A small network was shown many inputs. Here are its activations along a few directions, one row for each input.
In each table, some parts of the input vary, and every possible input appears once, in random order.
Descriptions start from the smaller parts, as in this example, which fits no table here: one of 6 places along a line, together with either a single point or one of 9 places along a line or (one of 2 separate values, together with one of 5 places around a ring).
Shared parts are said once, and a part with two or three values counts as separate values.

Other details of the inputs shift rows strongly along two fixed directions, in all tables alike. That doesn't count.

A family of inputs:
row 1: [-13  19  26   9   3 -74  -5  13   4   6   9  10]
row 2: [-24 -21   9   4 -11   2 -22   3 -19   0  -2  10]
row 3: [-19 -25   1  11  -5  -1 -30  -1 -11   0  -8   5]
row 4: [ 11   8 -14 -16  -6  27  14  -7  18  -6  -5  -4]
row 5: [-19 -12  -3  -7  -3  -1 -31  -7 -23  20 -11   7]
row 6: [-17 -15   5  -7 -10  -2 -33  -4  -5  -5 -19  15]
row 7: [ -3   7  32  20  10 -67  -6  16  -2  14  22  12]
row 8: [-20 -21  13   6   2   6 -21   2 -14   3  -9  19]
row 9: [-16 -15   6  -7  -8  -3 -32  -5  -5  -6 -21  12]
row 10: [ 21  -2 -13   0   5  25  13 -12  11  -4   2 -17]
row 11: [  7  10 -11 -17  -6  29  17 -10  13  -7  -5 -11]
row 12: [-23 -24   0   1  -6  -1 -22   4 -19  -2  -2  14]
row 13: [ 25  37   4  25   7 -43  32  14  22   8  23 -22]
row 14: [-22  -8  -2  -3   4   5 -41  -2 -20   6  -4  10]
row 15: [ 12   1 -15  -5  -5  28  18   7   1  -3   4 -12]
row 16: [  7   8 -10 -19  -1  27  16  -5  15  -7  -8 -13]
row 17: [ 34  34   5  10  12 -44  40  17  12   6  29 -13]
row 18: [-21 -22   2   1   3   0 -18  -1 -22  -4  -8  21]
row 19: [ 17   3  -7  -7   0  28  22  -7   3  -4   8 -13]
row 20: [-23 -22  10   5  -6   5 -24   6 -12   5  -2  11]
row 21: [  8   7  -9 -21   1  28  16  -4  16  -7  -9 -12]
row 22: [ 15   1 -16   7   7  27  16  -9  10  -4  -7 -12]
row 23: [ 22   3  -7   0   1  28  13 -10   9  -3   3 -17]
row 24: [ 16  -2 -15 -10   4  24  20  -6   1  -7   8  -7]
row 25: [-21 -18  10   4  -1   4 -18  -2 -21  -2  -9  17]
row 26: [ -4  13  23  21  10 -69   1  22 -11   8  12  17]
row 27: [ 22  43   2   6   3 -48  35   9  28   5  20  -8]
row 28: [  9   9 -14 -16 -10  28  15 -10  15  -7  -2  -7]
row 29: [ 16   6 -10   6   3  31  16  -8   7  -4  -6 -12]
Each input here is: either one of 2 separate values or one of 9 places along a line or (one of 3 separate values, together with one of 6 places along a line).
Question: List by row number the other inputs of the same sort as row 9.
Answer: row 1, row 4, row 6, row 11, row 16, row 21, row 27, row 28

A family of inputs:
row 30: [-23  -9  30  16  16 -68 -33  15 -29   9  11  33]
row 31: [-25 -47   7   7 -10  36 -48 -22 -16  -7 -26  10]
row 32: [-29 -44   4 -21 -13  40 -42  -4 -30  -4  -4  19]
row 33: [ 27   2 -15 -18  -4  47  35  -5   7  -3  10 -22]
row 34: [-25 -50   8   2  -2  37 -29 -15 -28 -12 -22  27]
row 35: [-28 -21  42  23  -6 -65 -24  14 -18   3  12  28]
row 36: [ 22  19 -33  -2   0  46  16 -14  13   7  -1 -28]
row 37: [-32  -5  18  26   3 -68 -46  14 -19  21   1  14]
row 38: [-22 -15  34  37   1 -66 -43  13  -8   3  -1  16]
row 39: [ 25  30  16  25   4 -54  45  27  24  -2  33 -12]
row 40: [-49 -10  11 -58 -27  30 -52 -21  13 -13 -55  27]
row 41: [ 30  32  12  32  20 -55  46  22  19  -3  22  -5]
row 42: [ 18  10 -33  -8  11  49  36  -2   3  -2  -2 -17]
row 43: [ 29  14 -27  -8   7  46  14 -14  18   1   4 -29]
row 44: [ 32   8 -22  -5   3  45  18 -17  15   3  -3 -31]
row 45: [ 17  63   0 -29 -10 -77  30   2  56 -11  -3  -5]
row 46: [ 13   9 -28 -14  -5  48  35   4   7   0   9 -23]
row 47: [ 24  47  -2  21  20 -56  42  17   6  13  26  -6]
row 48: [ 31   5 -21 -11  12  47  37 -10   3  -4  -1 -16]
row 49: [-36 -38  -3 -16 -19  39 -39  -4 -35   1 -10  19]
Question: What is each input in this table made of?
Answer: either one of 2 separate values or (one of 3 separate values, together with one of 6 places along a line)
Question: Which of the alternatives is row 45?
Answer: one of 2 separate values
Question: Change only the choice among 3 separate values in row 48. List by row number the other rows that result.
Answer: row 33, row 44

A family of inputs:
row 50: [  6  13 -18 -26  -7  56  26  -5  30  -6  -6 -19]
row 51: [ 15  25  18  -1  -4 -54  15   7  19  -7  16  -5]
row 52: [-29 -42  -5 -25 -23  60 -66 -28 -19  -1 -43  14]
row 53: [ 21  -3 -36 -14   2  56  30  -1  -4  -5   5 -29]
row 54: [ 18  21  10  32  18 -43  19  21   9  -5  15   6]
row 55: [ 22   6 -16 -10   5  58  29 -19   3   3  15 -21]
row 56: [-28 -53   3 -35 -31  60 -52 -24 -21 -18 -33  21]
row 57: [-40 -42  25  14  -9 -34 -63   8 -44  21   1  29]
row 58: [ -7  36   8   3   5 -51  23  18  17   2   9   1]
row 59: [ 13  15   8  15   7 -43  15  20  -1  13  29 -20]
row 60: [ 19  16 -35 -20   8  42  17 -17  26  -2 -15 -16]
row 61: [ 14  19  -3  19  10 -49  20  16  -7  20  25  -4]
row 62: [-57 -23  38  -2 -18 -36 -61  10 -25   1 -17  33]
row 63: [ 13  15  16  19  21 -50  28  16  -1   5  10  -7]
row 64: [ 27   2 -28 -11   9  53  34 -10  -2   8   2 -16]
row 65: [ 23   5  -9  -2   7  59  34 -21  10  -5   3 -20]
row 66: [-50 -41  17  27  -9 -36 -56   2 -43   2   1  36]
row 67: [ 10  19  18  36   7 -43  22   3  10   4  22  -4]
row 68: [ 31   2 -16   6   5  63  25  -2  20 -15   0 -17]
row 69: [  8  24   8  -3   5 -58  22   8  17  -9  14   3]
row 70: [-39 -47  34  29  -8 -34 -58   4 -31  10 -14  34]
row 71: [ 20  23  24  22  22 -40  16  17   9   4  19   0]
row 72: [-30 -40 -14 -25 -19  57 -61 -28 -26  -4 -47  20]
row 73: [ 29   8 -25 -31 -14  45  32 -16  16 -15  -9  -9]
row 74: [ 20   4 -27 -32  -3  45  31 -14  24 -19  -4 -10]
row 75: [ 24  -9 -17   2  -1  59  31  -7  16 -12  -6 -31]
row 76: [-36 -56  -5 -13 -18  70 -53 -21 -41  -1  -9  14]
row 77: [-43 -34  30  -8 -14 -46 -58   0 -31 -13 -17  41]
row 78: [-46 -38  36  -8 -14 -44 -62  -1 -19  -8 -10  36]
row 79: [ 21   6 -17  -3  12  56  40 -20   3  -8  -1 -14]
row 80: [-51 -44   2 -30 -22  67 -50 -13 -16 -12 -34  18]
row 81: [ 14  13   3  33   1 -46  15  15   8  16  25 -11]
row 82: [ 27   0 -20  -3  11  52  37 -12   5   0  -9 -15]
row 83: [-48 -28  26   1  -4 -42 -77  -5 -15   8 -19  28]
row 84: [ 11  20   6  -4   6 -58  21  10  20  -1  13  11]
row 85: [ 14  16  18  12  15 -45  18  16   0  15  26 -15]
row 86: [ 27   0 -27   4  -1  61  19   2  15 -11  11 -23]
row 87: [ 26   1 -37   3   3  59  25   3   8 -14   7 -16]
row 88: [-42 -22  29   4 -13 -41 -77  -6 -25   9 -24  26]
row 89: [  9  25   0  20  10 -47  22  10  -9  12  34  -3]
row 90: [ 20   2 -25   8   3  58  38 -18   9 -13  -1 -15]
row 91: [  6  13 -27 -27  -2  53  32  -3  23  -4 -11  -8]
row 92: [ 22   2 -20 -32  -7  50  27 -15  31 -16  -1 -18]
row 93: [ 11   9   6  28   2 -45  16  20   7   6  24 -20]
row 94: [ 26  10 -24 -29 -12  45  31 -15  15 -19 -10 -12]
row 95: [ 15  14   7  35  11 -49  26  12   6   8  10   1]
row 96: [ 24  -1 -26 -17  11  55  35  -5  -3  -3   2 -25]
row 97: [ 28   5 -25 -10   3  63  17   2   6  -4  15 -22]
row 98: [ 29   8 -25 -13  16  58  28  -2   0  -5   8 -11]
row 99: [-35 -48  -9 -27 -11  62 -66 -27 -10  -2 -39  17]
row 100: [-33 -38 -14 -24 -17  57 -61 -27 -27  -9 -47  16]
row 101: [-46 -36  28  10   3 -34 -53  -4 -51  11   2  41]
row 102: [ 14  17 -16 -24 -18  56  27  -7  22   0 -12 -16]
row 103: [ -1  39  10   4  -3 -50  22  18  10   6   5   2]
row 104: [ 11  38  11  10   6 -56   0   3  20   6   6 -15]
row 105: [  8  18   7  34   1 -45  16   8   6   8  33 -10]
row 106: [ 20  24  18  -2  -9 -55  17   5  19   3  13   1]
row 107: [  1  38  18   5  -7 -47  17  17  17   9   9  -4]
row 108: [-35 -39 -14 -24 -13  58 -62 -26 -26 -14 -45  14]
row 109: [ 10  11  -3  28   6 -49  22  22   1   3  20 -13]
row 110: [ -3  31  15   2   3 -48  17  19  26  13  12   2]
row 111: [ 23  -7 -25   2   4  54  37  -5  10 -15 -10 -24]
row 112: [  2  38  10   3  -5 -50  23  18  12  11   4   5]
row 113: [ 13  19  15  -4   2 -55  16   8  27   2  17   4]
row 114: [ 20  25  18  15  19 -40  12  19   3  12  31  -2]
row 115: [ 26  -5 -11  -9   8  59  33  -8  10  -6  -5 -30]
row 116: [-59 -22  29  -3 -14 -38 -56  11 -31  -2 -21  39]
row 117: [ 18  17  22  24  16 -46  21   9   6  17  14  -5]
row 118: [-39 -44 -16 -27  -8  57 -61 -26 -18  -9 -42  18]
row 119: [ 31   7 -19  -6  19  60  33  -4   8 -14  -4 -11]
row 120: [ 12  13  -5  33   5 -49  20  16   1  12  20  -4]
row 121: [  6  35   9   9  10 -56   1   3  25   7   8 -12]
row 122: [  5  37   0   9  15 -60   6   4  18   4   5  -7]
row 123: [-39 -42  34  10  -1 -33 -59   3 -43  22  -3  33]
row 124: [-62 -27  26  -5  -8 -38 -56  11 -24   3 -18  42]
row 125: [ 17  25   0  17  16 -44  14  26  -5   7  30   0]
Question: What is each input in this table made of?
Answer: one of 2 separate values, together with either (one of 3 separate values, together with one of 6 places along a line) or (one of 4 separate values, together with one of 5 places around a ring)
Question: The inputs of row 79 and row 65 match in every part but the choice among 2 separate values. If row 82 is changed in the same way as row 79 into row 65, which row does it become?
Answer: row 117
Question: The inputs of row 52 and row 72 match in every part but the choice among 2 separate values. If row 105 is changed in the same way as row 52 into row 72, which row does it become?
Answer: row 66
Question: Change only the choice among 3 separate values in row 60. List by row number the other rows that result.
Answer: row 84, row 91
Question: Change only the choice among 4 separate values in row 105. List by row number the other rows that result.
Answer: row 81, row 86, row 93
Question: Change only the choice among 2 separate values in row 70. List by row number the other rows that result.
Answer: row 95
